Each row below holds a small network's activations on one input, seen along a few directions.
In each table, some parts of the input vary, and every possible input appears once, in random order.
Descriptions start from the smaller parts, as in this example, which fits no table here: one of 2 separate values, together with either a single point or one of 11 places around a ring or (one of 5 places around a ring, together with one of 6 places along a line).
Shared parts are said once, and a part with two or three values counts as separate values.
In the rows, 128 means zero.

Other details of the inputs vary at random and push rows far along three fixed directions, the same in every table; ignore that.

Table:
r1: [111 138 188 121 129 151 100 142 117  95  80  89]
r2: [130 123 122 131 139 127 136 127 135 126 127 126]
r3: [128 124 115 126 119 122 129 126 133 124 125 128]
r4: [113 133 183 112 120 158  89 149 105 109  85 100]
r5: [152 228 144 149 113 142 149 162 131 169 137 139]
r6: [136 119 128 127 138 129 132 126 128 130 133 131]
r7: [130 120 117 127 121 125 128 128 132 126 127 130]
r8: [132 121 123 127 142 130 133 128 133 127 131 127]
r9: [134 121 130 131 130 121 136 122 136 126 133 126]
r10: [128 121 116 126 123 126 128 129 132 127 126 130]
r11: [114 134 190 119 133 156  96 144 113 100  86  94]
r12: [127 124 114 125 121 124 129 127 134 124 123 128]
r13: [133 116 125 121 120 126 126 127 124 134 135 132]
r14: [134 117 120 121 124 130 125 130 124 132 132 134]
r15: [135 121 129 128 135 126 132 123 133 126 135 129]
r16: [134 119 124 124 143 131 134 129 129 131 131 130]
r17: [102 127 123 112 122 131 141 137 131 119 153 155]
r18: [132 125 126 130 131 121 136 121 138 121 129 125]
r19: [134 122 128 131 133 123 134 123 136 125 131 128]
r20: [127 121 114 125 125 127 128 131 132 128 125 129]
r21: [129 123 120 125 115 119 129 124 134 125 129 126]
r22: [135 119 127 126 141 131 132 126 128 131 131 131]
r23: [132 120 121 123 121 127 124 127 129 129 132 131]
r24: [130 120 120 126 119 123 127 126 132 127 129 130]
r25: [132 119 118 124 123 128 125 128 128 128 131 131]
r26: [128 126 119 130 138 125 138 125 137 122 125 124]
r27: [158 225 151 142 112 143 150 163 127 177 145 143]
r28: [132 125 123 131 133 122 137 122 137 121 127 125]
r29: [136 120 131 129 132 124 133 122 133 127 137 127]
r30: [131 117 116 120 129 132 125 133 125 133 129 133]
r31: [131 119 122 126 117 121 128 126 133 128 131 129]
r32: [129 123 117 125 118 121 128 124 134 124 126 128]
r33: [129 120 114 122 127 130 126 132 129 130 129 130]
r34: [ 57 153 126 211 163  90  83  55  42 173 136 131]
r35: [132 118 123 124 119 124 125 126 129 130 134 130]
r36: [132 123 124 131 137 126 135 125 136 125 128 128]
r37: [ 99 124 139 118 134 136 141 130 129 111 147 145]
r38: [125 125 112 124 124 125 129 129 134 125 122 126]
r39: [133 125 128 130 129 119 137 120 138 123 131 124]
r40: [130 120 116 123 125 129 125 129 129 129 129 131]
r41: [134 121 126 130 137 127 132 125 132 126 133 128]
r42: [134 116 122 120 123 128 125 128 125 133 133 134]
Description of these inputs: one of 2 separate values, together with either a single point or (one of 4 places along a line, together with one of 5 places along a line).
Changing only the choice among 2 separate values turns r21 into r39. The same change can be made to r12. Which row results?
Answer: r1
Changing only the choice among 2 separate values turns r4 into r22. The same change can be made to r38. Which row results?
Answer: r26
Change only the choice among 2 separate values in r8. List by row number the other rows that result.
Answer: r33

Table:
r43: [130 146 109 133 120 120 134 130 132 138 117 125]
r44: [120 143 126 126 116 133 130 135 124 136 153 147]
r45: [113 145 117 130 131 136 127 137 119 137 139 145]
r46: [139 144 145 135 135 119 147 126 132 141 138 130]
r47: [115 145 118 126 130 135 131 136 119 139 138 146]
r48: [128 145 112 132 120 118 136 131 132 141 114 123]
r49: [166 118 115 133 121 126 109 124 105 171 139 133]
r50: [137 148 125 146 148 136 138 129 133 134 134 130]
r51: [121 143 129 122 115 132 133 135 124 137 150 147]
r52: [ 73  54 110 147 151 100  83  69  96  95  95  99]
r53: [137 116 177 114 133 145 118 138 137  95 112 104]
r54: [111 107 168  95 114 143 118 145 124 105 114 121]
r55: [114 143 123 121 128 131 138 141 120 143 134 144]
r56: [155 122 108 139 136 129 103 122  98 175 126 131]
r57: [142 146 141 138 135 125 142 124 133 136 142 132]
r58: [134 146 116 144 108 120 124 125 135 131 131 127]
r59: [131 145 121 136 108 112 132 122 130 137 126 127]
r60: [129 143 123 134 108 110 134 123 130 140 123 125]
r61: [130 117 155 113 106 136 107 138 138  94  99 100]
r62: [133 116 165 112 147 150 123 140 136  99 100 102]
r63: [113 109 166  97 114 146 116 143 123 102 116 121]
r64: [122 142 125 128 115 136 129 137 126 133 154 147]
r65: [113 144 116 134 130 139 125 137 120 134 140 146]
r66: [189  22  31  78 125 114 183 130 219  89 157 150]
r67: [ 74  79  84 179 143  71  97  45  87 131 135 127]
r68: [144 148 139 144 133 130 137 128 136 132 144 133]
r69: [135 146 133 135 148 126 148 131 131 142 127 127]
r70: [116 145 120 122 128 133 136 139 120 140 136 145]
r71: [126 118 143 113 120 142 108 142 137  96  90  99]
r72: [131 115 166 111 147 147 126 139 133 101  98 102]
r73: [136 149 126 143 149 132 139 129 132 136 134 129]
r74: [141 145 143 135 134 123 145 125 132 137 140 131]
Changing only one part turns r67 into r52. The same change can be made to r74. Which row results?
Answer: r72
What do these inputs look like to the network?
Answer: one of 2 separate values, together with either a single point or (one of 3 separate values, together with one of 5 places along a line)
Start at r60 and move only the place on the line of 5, one step at a time. The first step leads to r59. Which rows follow, in order?
Answer: r67, r61, r58
Change only the choice among 3 separate values in r58. List by row number the other rows that result.
Answer: r64, r68
